These are the activations of a small neural network, seen along a few directions. Each row is one input.
Each table varies a few parts of the input and shows all the possible inputs, shuffled.
Descriptions start from the smaller parts, as in this example, which fits no table here: one of 8 places around a ring, together with either a single point or (one of 2 separate values, together with one of 4 places along a line) or one of 9 places around a ring.
Shared parts are said once, and a part with two or three values counts as separate values.

Other details of the inputs vary at random and push rows far along two fixed directions, the same in every table; ignore that.

Rows:
x1: [ -7 -19 -73 -52  -9   5  14 -11  -1   9  29]
x2: [-5  4 16 15  8 -4 14  6 -3 -7  2]
x3: [ -1  -9  14  16  14 -11   5   1   0  -3  -3]
x4: [  6  -8  13  13   8 -14 -12  -3   7  -2 -15]
x5: [-10 -46 -51   1  28 -21  22 -12  -6   2  20]
x6: [  1   0 -32 -32 -13   5   1  -4   2   3  12]
x7: [  2  36  17 -42 -47  32  -5   6   5  -5   3]
x8: [ 11   5   9  17  10 -19 -12   0   3   5 -12]
x9: [ -4  -6 -28 -33 -16   9  -2  -8   4  -2  12]
x10: [-5  6 30  7 -3  3  0  3  2 -9 -5]
x11: [ -4   4  13  25  13 -12  14   8  -7  -4   2]
x12: [ -8  -9  17  21  11  -8  13   4  -4 -10  -1]
x13: [ 12  55  23 -42 -50  30 -13   5   5   3  -5]
x14: [  5   5  11  19  11 -17  -4   4  -1   0  -6]
x15: [-11 -27 -71 -30   7  -7  24 -12 -10   7  29]
x16: [  4 -11  10  12  10 -13 -13  -6   8  -3 -12]
x17: [  1   3  13  20  13 -15   4   6  -4   1  -3]
x18: [  9  -3   7  13  13 -17 -10  -2   7   2 -13]
x19: [  1 -25 -23   2  17 -17   1  -7   1   2   4]
x20: [ 11  11  26   5  -4  -3 -13   0   8   0 -14]
x21: [-6  0 10 23  2 24  3  7 -7  3 -2]
x22: [  8  -1   6  22   5  14 -25  -1   3   8 -17]
x23: [ -4  -9  17  16  11 -10   3   2   0  -6  -6]
x24: [ -2  -7 -10   2  12 -13   7  -1  -6   2   3]
x25: [  3   1  10  19   2  19 -15   4  -2   6 -11]
x26: [  4   1  10  15  13 -16  -3   2  -3  -1  -8]
x27: [ -2  14  -4 -14 -22  40  -7   5  -3   8   3]
x28: [ -9  34  19 -35 -44  37  10   5   0 -11  13]
Each input here is: one of 4 places along a line, together with either a single point or one of 6 places along a line.
Q: Changing only the place on the line of 4 turns x4 into x7. The same change can be made to x22. Which row results?
A: x25
Q: Which other rows does x15 become when the place on the line of 6 takes its other values? List them by row number.
A: x2, x5, x11, x12, x28
Q: Which other rows does x19 become when the place on the line of 6 takes its other values? List them by row number.
A: x6, x7, x9, x14, x26

Rows:
x29: [-11  11  -9 -29 -21  24  19   6  -5   0  22]
x30: [  8  11  55  15  -6  -1 -13   5  15 -10 -23]
x31: [-8 16 43 38  2 24  1 12 -9 -8 -7]
x32: [  9 -18  24  35  30 -21 -19  -1   6   2 -22]
x33: [-11   8  24  -1 -15  29   9   2   0 -15   2]
x34: [  5 -57 -24  66  61 -34 -14  -5  -3  10 -18]
x35: [ -8  25  20  -6  -8  -1  17  12 -10  -8   7]
x36: [  1  29  10  -1 -12   0  13  11  -8  -2  11]
x37: [-10 -62   4  54  55 -42   5  -4   0 -12  -8]
x38: [-12  -3  40  44  14  -1  10  13  -7 -12  -7]
x39: [ 11  24 -21 -34 -24   3 -14  -4  10  10   5]
x40: [ -2  28  59  15   1 -10  13  13  -3 -17 -11]
x41: [  4 -15 -33 -38 -14  -7  -1 -17   9   3   7]
x42: [  0   7 -19 -25 -23  35 -21  -8   6   9   0]
x43: [ -3  17  46   3   1 -16   4   7   1 -16  -7]
x44: [  4  19  -6 -50 -32   3  -5  -5  10  -4   1]
x45: [  0  13  33   1  -3 -20   6   3   7 -15   1]
x46: [  3 -11 -42 -14  -7  29 -15  -9   0  13   5]
x47: [ -5   9  -9 -49 -31  10  12  -6   3  -4  17]
x48: [ 13  18  48  16  -2  -8 -20   1   4  -1 -24]
x49: [  7  14 -19 -49 -33  -3  -4 -11  14  -3  10]
x50: [ -7   1 -41 -23  -1  -3  18   2 -14   6  21]
x51: [ -5  27  76  26 -15  18   5  17   0 -20 -15]
x52: [ 14  19 -22 -29 -24  18  -9  -3   0  16   2]
x53: [-10 -54 -64 -30  18 -16  16 -16   3   1  26]
x54: [-3 12 23 19  2 11 10 14 -8  0  2]
x55: [ -3  -7 -10  -5   8 -23  21  -4   1  -9  13]
x56: [-11 -34 -59 -38   2   2  25 -10  -1   2  28]
x57: [-23 -43 -64 -10  15   8  19 -13  -9   1  28]
x58: [  4  18  31  26   4  12   1  13  -4   7 -10]
x59: [  3   9 -40 -19  -6  -2  10  -2  -5  12  16]
x60: [  5 -59 -23  56  68 -46 -13 -10   4  12 -16]
x61: [ 21  41  52  34  -1  -8 -18  13   5  -1 -24]
x62: [  0  19  37  28   4  -1  11  12 -11  -2  -5]
x63: [ -6 -16  -9  -4   9 -14  23  -6  -3  -5   9]
x64: [  1   8  51  21  -7  13 -19  -1  12 -15 -25]
x65: [ 12  26  49  13   1 -14 -21   7   3  -5 -26]
x66: [ 13  29 -23 -37 -26  15 -11   3  -1  12   2]
x67: [  0  -2 -27 -37 -25  32 -20 -13   5   4   4]
x68: [-7 15 29 11 -3 -1 18  8 -8 -5  2]
x69: [ -2  15  10   9 -13  26  -1  10  -6   7  -3]
x70: [  2  36  -7 -27 -24  18   5   8  -7   8   6]
x71: [ -3 -69 -11  52  55 -47  -9 -13   8  -6 -18]
x72: [-15 -41 -70  -9  12   3  17  -5 -13  10  26]
x73: [-10 -20  41  40  23  -6  -2   0   3 -19 -13]
x74: [  2 -81 -62  55  92 -80  -9 -19  -2  12 -11]
x75: [  6   2  24   9  -6   8 -23   2   4  -2 -17]
x76: [  8  12 -31 -42 -27  14 -11  -9   5  16   6]
x77: [  8 -26 -74 -30   3   9  -5 -10   2  22  15]
x78: [ -5  25  -9 -31 -25   5  21   4  -4  -5  25]
x79: [ -7  13 -23 -22 -25  46   0  -1  -5  11  11]
x80: [  6  25  38  29   2   3   3  10  -7   6 -14]
x81: [  5  13  15   1 -16  20 -23   5   6   6 -13]
x82: [ 10   1 -29 -28  -8 -15 -13 -11   7   5   6]
Q: Changing only one part turns x55 into x33. The same change can be made to x39. Which row results?
A: x42
Q: Changing only one part turns x40 into x63. The same change can be made to x50. Which row results?
A: x62
Q: Describe the family of inputs behind these rows.
A: one of 6 places along a line, together with one of 9 places around a ring
Q: Which other rows does x77 become when the place on the ring of 9 takes its other values? List them by row number.
A: x29, x30, x32, x53, x54, x56, x58, x60
